Each row below holds a small network's activations on one input, seen along a few directions.
In each table, some parts of the input vary, and every possible input appears once, in random order.
Descriptions start from the smaller parts, as in this example, which fits no table here: one of 3 separate values, together with either a single point or one of 9 places around a ring or (one of 6 places along a line, together with one of 8 places around a ring).
Shared parts are said once, and a part with two or three values counts as separate values.

Other details of the inputs vary at random and push rows far along two fixed directions, the same in every table; ignore that.

A family of inputs:
R1: [-25 136 -256 195 -190 225 -105 33 -63 111 171 -158 -5 -202 -42 210]
R2: [-15 33 -63 3 145 42 -135 5 3 78 41 130 -58 -105 -152 94]
R3: [-19 143 202 -153 -382 -296 158 -206 -16 -80 12 -288 -34 222 601 -262]
R4: [34 -280 148 8 460 99 71 171 -72 73 -193 421 163 30 -582 36]
R5: [-65 360 -195 112 -564 39 90 -109 5 -1 188 -535 -94 39 526 -118]
R6: [78 -7 -173 18 65 47 -217 26 137 -81 159 18 -140 -164 -63 203]
R7: [102 -337 498 3 134 -118 412 -112 -121 3 -316 330 234 222 -84 -120]
R8: [19 -140 147 77 222 18 30 -27 -53 95 -106 302 21 -19 -240 117]
R9: [0 -2 102 -81 75 -95 35 73 -52 38 -66 51 43 88 -73 -145]
R10: [5 102 -63 -10 116 -24 -182 86 40 38 107 -17 -99 -25 -86 42]
R11: [22 44 -90 19 55 -29 -199 35 52 -50 100 18 -134 -75 -23 167]
R12: [33 -71 242 9 159 -55 57 36 -52 28 -96 222 43 91 -131 30]
R13: [-12 53 -213 206 -93 230 -52 54 -95 140 106 -11 61 -189 -185 262]
R14: [29 -51 421 -101 36 -166 317 -76 -101 74 -201 139 168 268 51 -248]
R15: [12 -190 56 -20 148 39 98 -27 26 -18 -112 199 97 -13 -147 -8]
R16: [10 -25 521 -165 -343 -354 477 -286 -105 -29 -184 -118 139 374 587 -403]
R17: [-38 179 -266 224 -188 236 -38 65 -16 45 171 -206 -91 -91 12 141]
R18: [-59 96 -242 -62 87 14 -215 53 54 -47 141 -149 -94 -106 -24 7]
R19: [5 -190 16 -23 273 132 16 70 11 -12 -102 237 89 -47 -333 22]
R20: [37 -29 16 75 217 47 -142 65 6 40 22 215 -55 -65 -240 178]
R21: [-11 85 -188 60 19 13 -279 -27 86 -53 190 -52 -177 -138 61 186]
R22: [1 -205 169 -44 217 -8 151 29 -84 54 -194 276 164 83 -273 -113]
R23: [-13 -8 -208 250 -6 298 -100 135 -66 150 131 53 46 -191 -300 305]
R24: [-20 163 -259 180 -234 184 -22 -83 -30 59 183 -237 -3 -134 85 108]
R25: [28 -168 67 -38 172 56 74 28 36 -47 -111 181 71 -6 -166 10]
R26: [18 162 -261 240 -163 248 -60 -2 -25 57 163 -176 -17 -157 -23 142]
R27: [29 64 -73 -52 -112 -67 -144 -57 99 -106 122 -164 -125 -68 223 47]
R28: [-44 100 -218 195 -188 232 -93 83 -56 112 168 -157 -24 -147 -31 210]
R29: [-1 46 -289 290 5 308 -112 129 -27 90 157 14 -6 -179 -281 277]
R30: [34 -161 15 55 470 125 -118 194 -25 91 -84 346 29 -86 -586 154]
R31: [-19 -6 -228 -24 71 61 -200 63 146 -106 74 -33 -102 -125 -42 100]
R32: [25 -44 240 -122 -207 -193 249 -136 20 -102 -161 -87 71 217 352 -234]
R33: [15 133 -184 -8 -50 -19 -259 -34 122 -55 222 -142 -207 -129 122 167]
R34: [-47 190 195 -224 -267 -282 188 -85 -62 -18 -33 -311 32 269 462 -409]
R35: [-26 177 187 64 -514 -92 451 -152 -134 37 -55 -330 175 293 497 -322]
R36: [-58 183 129 -266 -504 -303 219 -197 87 -151 -59 -454 10 289 765 -451]
R37: [-9 -28 -205 -41 109 99 -206 85 119 -101 50 13 -94 -135 -113 129]
R38: [-24 1 -243 -25 74 97 -217 64 120 -106 73 -22 -118 -157 -60 132]
R39: [21 -87 370 -103 83 -156 303 -30 -117 63 -226 126 201 262 2 -305]
R40: [-16 -114 -93 -52 187 110 -90 81 40 -43 -26 123 21 -99 -249 37]
R41: [-14 40 -105 212 -117 236 5 118 -91 122 87 -67 20 -95 -134 178]
R42: [72 -296 503 -3 325 -57 372 -22 -191 150 -354 512 272 200 -380 -97]
R43: [-24 51 -154 67 96 37 -220 0 56 56 119 83 -136 -163 -79 183]
R44: [30 33 -233 -20 29 51 -226 61 151 -102 81 -35 -146 -126 1 150]
R45: [29 -72 66 35 285 28 -82 134 -43 83 -50 281 14 -30 -362 99]
R46: [-71 343 -276 169 -484 103 -20 -117 26 -14 224 -530 -151 -73 424 -13]
R47: [-11 142 34 -73 -51 -142 -43 -2 -4 22 73 -143 -54 63 164 -127]
R48: [-49 147 -212 172 -236 189 -65 45 -66 113 153 -211 -22 -134 45 153]
R49: [9 68 -257 12 -53 2 -281 1 103 -117 176 -111 -195 -195 115 186]
R50: [-14 -66 -132 -56 173 111 -137 112 53 -57 -42 74 -30 -71 -228 55]
R51: [28 182 7 -114 -272 -163 -46 -129 76 -60 144 -280 -141 41 402 -80]
R52: [-10 149 -173 23 22 -21 -271 36 95 1 195 -74 -185 -119 43 139]
R53: [-114 188 -193 -169 -286 -130 -73 -81 96 -120 95 -386 -89 50 438 -221]
R54: [-99 321 -223 114 -519 58 -26 -91 -23 46 206 -526 -98 -78 446 -5]
R55: [-27 -166 417 -148 -30 -188 432 -127 -138 64 -301 130 276 293 89 -391]
R56: [-12 -184 -11 -17 234 112 9 51 -3 -10 -95 233 91 -70 -302 22]
R57: [95 -350 234 48 362 71 178 52 -23 2 -231 464 160 19 -421 135]
R58: [-44 88 -248 -18 106 42 -236 36 38 47 126 -13 -101 -153 -96 56]
R59: [-46 189 -95 -115 -89 -124 -84 -23 14 -14 119 -273 -87 20 235 -167]
R60: [-28 173 -290 193 -252 190 -48 -46 -38 68 186 -216 -18 -176 54 161]
R61: [-31 -136 195 -101 78 -42 200 12 -34 -47 -211 113 154 157 -41 -189]
R62: [6 -176 110 -38 303 28 41 142 -57 27 -147 260 104 54 -371 -34]
R63: [59 -148 131 -44 47 -55 94 -5 20 -77 -132 120 54 59 -28 -10]
R64: [51 -92 116 60 247 21 -63 105 -41 55 -58 304 -3 -19 -308 150]
R65: [20 -28 -194 25 102 81 -199 32 115 -94 71 38 -119 -150 -67 189]
R66: [-22 179 -189 6 -16 -41 -293 36 88 -6 214 -123 -207 -133 88 119]
R67: [-46 50 -222 -51 127 39 -239 103 62 -14 96 -54 -93 -107 -147 32]
R68: [-48 61 -241 -48 118 48 -264 134 62 -18 88 -49 -118 -90 -151 47]
R69: [60 -110 453 -104 -188 -244 401 -200 -79 -78 -227 -28 146 309 385 -300]
R70: [-128 184 -31 -234 -389 -213 75 -131 64 -125 29 -420 -19 172 583 -350]
R71: [-11 169 -116 -24 11 -62 -176 12 59 16 155 -153 -132 -44 85 -9]
R72: [63 -288 384 -19 318 -44 325 15 -182 145 -344 442 256 174 -381 -143]
R73: [26 32 -116 -56 -68 -46 -92 -7 141 -108 65 -101 -93 -30 152 24]
R74: [56 -19 -159 -26 85 74 -183 59 125 -100 52 34 -98 -121 -89 167]
R75: [31 62 -100 44 154 19 -244 106 48 11 120 71 -133 -106 -158 184]
R76: [-32 143 -71 -102 -9 -98 -96 45 7 11 90 -165 -63 27 96 -122]
R77: [-60 28 49 -131 -88 -134 46 -5 -31 -22 -65 -91 41 118 134 -240]
R78: [25 -121 91 -79 21 -42 111 2 23 -91 -132 57 70 70 10 -93]
R79: [90 -317 584 11 181 -119 451 -121 -147 67 -335 411 257 266 -138 -111]
R80: [80 -179 -13 83 273 106 -134 68 26 -45 -39 230 -52 -140 -307 263]
R81: [85 -162 169 79 254 22 -22 40 -26 6 -86 269 27 -1 -253 152]
R82: [-98 -5 -277 -21 58 94 -187 -8 82 -35 77 -15 -64 -170 -54 55]
R83: [28 -133 278 107 -159 60 395 -37 -252 192 -176 125 302 92 -115 -16]
R84: [20 -94 440 -174 -294 -292 499 -246 -46 -65 -250 -65 178 359 487 -418]
R85: [72 -264 467 -26 37 -158 397 -132 -96 -29 -279 213 192 233 64 -156]
R86: [4 26 365 -122 -63 -211 271 -83 -74 49 -141 4 118 257 194 -280]
R87: [-69 7 -333 5 44 91 -264 28 136 -77 140 -25 -135 -229 -26 151]
R88: [34 42 -156 -4 -24 -26 -198 10 83 -100 89 -79 -147 -107 82 144]
Description of these inputs: one of 8 places along a line, together with either one of 2 separate values or one of 9 places around a ring.
The inputs of R87 and R78 match in every part but the place on the line of 8. If R57 is changed in the same way as R87 into R78, which row does it become?
Answer: R63
The inputs of R77 and R68 match in every part but the place on the line of 8. If R29 is changed in the same way as R77 into R68, which row does it become?
Answer: R17
Change only the place on the line of 8 in R72. List by row number the other rows that result.
Answer: R9, R30, R34, R39, R58, R59, R76
Change only the place on the line of 8 in R43. List by row number the other rows that result.
Answer: R8, R12, R20, R52, R64, R66, R75
Change only the choice among 2 separate values in R1. List by row number the other rows that result.
Answer: R26

A family of inputs:
R89: [14 97 154 63 73 -58 -80 -23 -133 156 152 73 22 -41 -95 122]
R90: [83 -397 326 -158 171 0 252 52 -34 -64 -342 325 334 100 -242 -62]
R91: [-109 291 -127 56 -327 1 140 -71 -89 133 107 -361 40 96 334 -315]
R92: [-178 200 -116 -111 -693 -67 123 -235 28 -9 115 -517 -26 58 756 -220]
R93: [-30 -32 -76 -82 389 -44 -382 148 171 -56 24 252 -222 -125 -270 130]
R94: [55 -119 289 -114 -124 -236 252 -161 87 -187 -152 -118 -33 255 448 -219]
R95: [77 116 -180 138 -6 95 -242 79 125 -127 218 -166 -196 -94 38 198]
R96: [120 -377 341 -36 301 -51 298 -46 99 -144 -283 378 143 110 -137 57]
R97: [104 -295 332 170 169 98 323 -152 -55 -23 -278 451 166 61 -233 171]
R98: [-11 219 -147 -51 25 84 -28 136 19 55 27 -205 -29 28 -80 -162]
R99: [-22 6 -254 46 243 -6 -394 -44 -20 143 188 137 -190 -332 -197 337]
R100: [19 50 -240 219 -50 233 -141 223 -37 108 117 -51 -24 -175 -284 330]
R101: [-96 -64 -414 -75 291 116 -326 84 136 -79 102 38 -75 -245 -322 58]
R102: [61 -293 335 -168 396 -232 71 12 24 2 -227 464 88 132 -284 -63]
R103: [89 24 69 -16 380 38 -240 214 5 94 34 308 -144 -43 -435 188]
R104: [-178 141 -399 -1 -106 130 -138 -127 18 88 145 -171 -72 -150 84 -76]
R105: [115 48 312 129 -299 -88 348 -118 -83 -23 -56 -183 64 271 298 -124]
R106: [-25 243 -174 51 -75 115 17 72 -23 114 122 -243 48 14 -8 -150]
R107: [9 63 -185 -140 23 -190 -291 -101 74 -2 129 -14 -187 -157 155 -29]
R108: [-35 -175 155 -149 -194 -37 244 -61 -38 -40 -180 28 199 103 160 -197]
R109: [118 -107 464 17 273 -100 180 76 -182 219 -130 363 167 263 -302 12]
R110: [81 -112 -268 111 190 211 -247 -65 202 -141 122 198 -161 -300 -166 390]
R111: [65 -202 451 -106 430 -158 124 135 -57 31 -264 457 63 268 -300 -80]
R112: [58 118 -115 292 -173 135 -32 -54 19 -20 159 -97 -107 -109 83 212]
R113: [96 -236 384 258 100 102 330 -106 -130 58 -243 345 166 67 -238 154]
R114: [55 -216 40 -91 83 12 -12 124 4 -107 -150 122 118 1 -169 30]
R115: [-29 186 -345 192 -291 189 -129 103 -22 84 264 -222 -59 -186 52 252]
R116: [-134 79 65 -237 -336 -224 277 -244 -25 -60 -97 -268 120 203 478 -578]
R117: [-41 127 -224 113 157 62 -445 13 -49 137 304 52 -164 -395 -178 340]
R118: [91 -121 301 -109 -70 -86 250 107 -132 -119 -264 20 226 223 -13 -180]
R119: [38 79 223 -78 -333 -108 296 56 -110 -24 -155 -260 135 259 243 -195]
R120: [48 64 237 -159 -331 -285 267 -157 54 -234 -4 -323 -74 305 658 -323]
R121: [-101 183 -315 -97 55 16 -219 114 96 -62 106 -242 -149 -41 -17 -65]
R122: [-128 127 -387 -151 46 19 -308 62 152 -130 142 -247 -174 -126 34 -76]
R123: [-180 154 -223 128 -61 160 -30 -46 -80 141 82 -132 30 -113 15 -74]
R124: [-99 129 -290 146 -326 154 -109 4 -16 85 168 -189 -40 -185 130 211]
The inputs of R114 and R122 match in every part but one. If R119 is changed in the same way as R114 into R122, which row does it become?
Answer: R98
What is each input in this table made of?
Answer: one of 4 separate values, together with one of 9 places around a ring
Change only the place on the ring of 9 in R94. List by row number the other rows that result.
Answer: R95, R96, R97, R105, R110, R112, R113, R120
Change only the choice among 4 separate values in R116. List by row number the other rows that result.
Answer: R107, R108, R110

A family of inputs:
R125: [-49 191 410 -101 -671 -275 623 -265 -169 11 -152 -456 215 469 797 -595]
R126: [50 -73 249 107 -91 56 337 22 -160 79 -163 41 212 156 -69 -73]
R127: [85 -262 40 234 323 263 -5 143 -105 124 -86 425 123 -157 -615 358]
R128: [27 -244 -117 22 480 173 -179 185 40 5 -75 374 22 -169 -595 206]
R129: [77 -153 498 -175 49 -288 328 -92 -45 -65 -257 145 131 314 160 -275]
R130: [-46 205 418 -114 -707 -288 631 -275 -165 13 -153 -469 217 474 826 -589]
R131: [36 -180 231 -76 326 -56 67 80 -62 41 -181 313 103 97 -324 -61]
R132: [36 -121 87 149 129 150 115 28 -96 115 -78 252 118 -34 -305 147]
R133: [-157 498 -761 109 -410 127 -556 -97 189 -25 563 -618 -413 -396 462 205]
R134: [-171 624 -777 42 -741 53 -488 -96 201 -82 602 -911 -408 -298 786 93]
R135: [81 -240 34 234 343 266 -1 144 -107 127 -87 426 122 -151 -627 349]
R136: [-110 225 -732 -30 0 135 -671 54 287 -144 388 -284 -394 -416 77 266]
R137: [77 -238 232 -64 267 -62 86 26 29 -78 -179 298 64 82 -188 8]
R138: [-53 193 -533 5 224 97 -667 150 201 -23 361 -64 -362 -383 -175 339]
R139: [58 -103 436 -158 76 -258 245 -64 -49 -23 -209 138 93 284 110 -244]
R140: [31 -190 -119 30 510 167 -231 203 22 42 -37 379 9 -180 -636 222]
R141: [28 -133 404 -214 -107 -260 368 -147 -10 -118 -258 12 149 310 317 -356]
What is each input in this table made of?
Answer: either (one of 2 separate values, together with one of 4 places along a line) or one of 9 places around a ring
List by row number the other inputs of the same sort as R141.
Answer: R128, R129, R131, R136, R137, R138, R139, R140
Change only the place on the line of 4 in R127. List by row number the other rows that result.
Answer: R132, R133, R135
Change only the choice among 2 separate values in R127. List by row number the other rows that result.
Answer: R134
